These are the activations of a small neural network, seen along a few directions. Each row is one input.
Each table varies a few parts of the input and shows all the possible inputs, shuffled.
Descriptions start from the smaller parts, as in this example, which fits no table here: one of 3 separate values, together with either a single point or one of 11 places around a ring or (one of 5 places around a ring, together with one of 6 places along a line).
Shared parts are said once, and a part with two or three values counts as separate values.

Table:
row 1: [ -5 -15  11 -30  -6 -21   7  -3  38  50  23  47   9]
row 2: [-10  15 -23  16   1 -10  -4  16 -47 -10   6 -26  -1]
row 3: [-12  18  -6  39  22   0 -21  -2  -6  18  12 -31  -4]
row 4: [-16  24   1  34  35 -15  -3  20  -3  13  13 -25  19]
row 5: [ -3  23  25 -39  10 -12 -21  12  36  -1  -8  -4   9]
row 6: [ -2  -5  19  21 -11   3  36  14  -8 -23 -13   3  21]
row 7: [ 17  -1 -25 -19  29 -16 -44   4  20  29  30  -4 -13]
row 8: [  5 -12 -12 -36 -34   3  -8 -21  10  35  21  49 -28]
row 9: [ -1  -9  26   8  -4  22  49   7 -15 -20 -10   2  25]
row 10: [ -7   8  12 -52   4 -23   2   0  16 -22 -20 -20   2]
row 11: [ -7   4   4  48   8  12 -14 -12   2  -8 -17  -7  -2]
row 12: [ 11 -20  14  12 -18  27  32 -10 -34 -28 -21  -1   7]
row 13: [-19   3   6  27  -3 -16  21  14 -13 -33  -9  -7   7]
row 14: [  8  -1 -35 -42  33 -42   2  19   7   8  28  -3 -11]
row 15: [ 10  -5  -3  22 -29  16  28  -2 -16 -18 -18  -3  14]
row 16: [  3  -1  36  23  21  32  36  -3   7  -2 -12   7  33]
row 17: [ -7   3  -5  37 -16  15 -13  -6 -22 -21 -14  -5 -17]
row 18: [ 19  -5 -43 -31   8  -8 -41   7   0  13  34   3 -24]
row 19: [ 13 -12 -46 -43   4 -28 -26  18 -11   0  32  -3 -10]
row 20: [ 17 -15  12  21 -14  50  18 -18 -19 -11 -15   2   1]
row 21: [-21  16  17  39  18  -3   6  15   9 -13 -11   1   8]
row 22: [-10 -14  -7 -49  -6 -25  30  -9   9  33  13  43   3]
row 23: [  1   0  17  37  -3  33   3 -13  11   3 -13   5  12]
row 24: [  1   4  -1 -51 -30 -10 -21   3   5 -26 -11 -21  -5]
row 25: [-10  15 -13  22  21 -27  12  14 -24 -14   6 -26  17]
row 26: [-15  12 -10  23 -21   5  12   3 -24 -32  -9  -9  -4]
row 27: [ -8  10  17 -35  10   4 -34 -17  28   6 -18 -20 -18]
row 28: [  0  -6  31  41   5   3  18   4  19  -3 -20   2  23]
row 29: [ 10 -13  37  31   9  42  10 -14  -3  -6 -22   3  -4]
row 30: [  3 -22 -19 -47 -42 -15  10 -11   5  25  22  44 -11]
row 31: [  3 -15   4 -23 -14  -4 -14 -21  31  51  18  42 -13]
row 32: [  9 -11   0  33 -25  32   6 -16  -5 -12 -16   3  -3]
row 33: [ -1  19 -19  30   8  -1 -21  -4 -34  -2   4 -24 -19]
row 34: [ 19  -2 -22 -26  44 -34 -23  17  23  22  34  12   8]
row 35: [  3  12   1 -38 -15  10 -29  -4  11   0 -20 -28 -28]
Question: Describe the family of inputs behind these rows.
Answer: one of 5 places around a ring, together with either one of 3 separate values or one of 4 places along a line
Question: Which other rows does row 13 become when the place on the ring of 5 takes its other values? List them by row number.
Answer: row 11, row 17, row 21, row 26
Question: Which other rows does row 29 become when the place on the line of 4 takes its other values? List them by row number.
Answer: row 3, row 11, row 23
Question: List by row number the other rows that have the place on the ring of 5 in common with row 22.
Answer: row 6, row 9, row 10, row 13, row 14, row 25

Table:
row 36: [  5 -12  35  30 -15  28  -8 -13  18 -37 -39 -10   1]
row 37: [  0 -19  12 -45 -24 -26 -33  15  36  11   5  -6 -26]
row 38: [ -1   0   9  15 -36  40  12 -14 -28 -20 -20 -27  -1]
row 39: [  6 -18  21 -44  41 -14  -5  -9  33  20  11  25  -4]
row 40: [-26  52   7  52  20 -12 -11  11 -33 -26  -9 -37   7]
row 41: [ -3  -7  -2  28 -22  15  34 -11 -49 -23   5   5  20]
row 42: [ 13 -15 -43 -58 -10  15 -16  -9  13   2   9  -7 -32]
row 43: [ 7 -1  0 59  6 33 30 13 -3  0 -4 21 20]
row 44: [ 19 -12 -41 -37 -11 -23   7  -9 -10  20  16  25   5]
row 45: [-11  40 -26 -18  30 -51 -44   8  -2  24  17 -31  -3]
row 46: [  7  -3 -26 -10   2 -17   7  31  25  45  24  34  -4]
row 47: [-17  -8  56  28  20  13  27 -12   1 -18 -15   8  16]
Question: Describe the family of inputs behind these rows.
Answer: one of 2 separate values, together with either a single point or one of 5 places around a ring
Question: The inputs of row 38 and row 42 match in every part but the choice among 2 separate values. If row 36 is changed in the same way as row 38 into row 42, which row does it become?
Answer: row 37

Table:
row 48: [-11  -6  27  32  10   6  27   1  -6 -11 -11  19  24]
row 49: [-13  14 -23  11   6 -15 -26  -8  -2  17  20  -8 -17]
row 50: [ -1 -10  12 -45 -28   1  13 -17  16   6 -13   6 -11]
row 51: [-17  -9  40  25  -3  12  18  -3  15 -14 -29 -13  -1]
row 52: [-11  -2  24  45  -6  31   3  -2   9   2  -3  16   9]
row 53: [  7  -6 -16 -13  19   5 -27   3  12  35  16  -4  -4]
row 54: [ -7  23  -1  -8  -1 -32 -24  10   7  -7   0 -13 -16]
row 55: [  7  -6 -14  34 -10  22  -6  -3 -28 -15  -4 -25   1]
row 56: [ -8  15 -23  -1  15 -34   0  13  -7   0  13   6  -6]
row 57: [  1  16   6   9  -6  18   5   1 -19 -31 -15 -36  -1]
row 58: [ 19  -1  -4 -22  30 -21  -6  12   2  17  23  10  13]
row 59: [  7 -11 -11 -22 -33  16  -2 -20  11  21   2  31  -3]
row 60: [  6 -19  -6 -32 -19  -5  30  -7   4   6   7  31   1]
row 61: [ 17   1   2 -32  23 -12 -23  11  20   4  -6  -6  -8]
row 62: [  4   3 -11  20   3   7  18  10 -34 -29   0 -13  20]
Question: The inputs of row 57 and row 50 match in every part but one. If row 55 is changed in the same way as row 57 into row 50, which row does it become?
Answer: row 59
Question: Describe the family of inputs behind these rows.
Answer: one of 3 separate values, together with one of 5 places around a ring
Question: Which other rows does row 53 become when the choice among 3 separate values takes its other values? List them by row number.
Answer: row 58, row 61

Table:
row 63: [ 16  23 -20   0  12 -10 -19  -1  -9 -13 -28 -30 -13]
row 64: [  6   7   8  19  31 -13 -27  20   6   0   6 -25  -1]
row 65: [ -5  -4  39  25 -34  47  18  -9 -16 -38 -16   6   5]
row 66: [-13  -2  10 -23  14 -26  -4  11  22   2  10  -8   7]
row 67: [ -1  13  -8 -43  -6 -19  -5   3   4 -10  -8 -16  -5]
row 68: [ -3  -8   5 -10   7 -12 -18 -18  26  37  -3  14  -9]
row 69: [ -6  12 -15  40  29  -6   5  17 -23   2  22 -10  14]
row 70: [-11  -6  51  41  -9  30  29  -7   5 -19 -26  11  18]
row 71: [  7 -21 -14 -41 -25  10  24  -8  -8  16  15  18  -1]
row 72: [ -3 -26   3 -19  -3  -2  17   9  11  21  37  42   5]
row 73: [  7  17 -38  29   6  -1   3   7 -36 -15   1 -15  -1]
row 74: [  4  -6 -21 -18 -21   1 -23 -25  17  16 -11  12 -21]
Question: Describe the family of inputs behind these rows.
Answer: one of 2 separate values, together with either a single point or one of 5 places along a line
Question: List by row number the other rows that have the choice among 2 separate values in common with row 65.
Answer: row 63, row 67, row 71, row 73, row 74
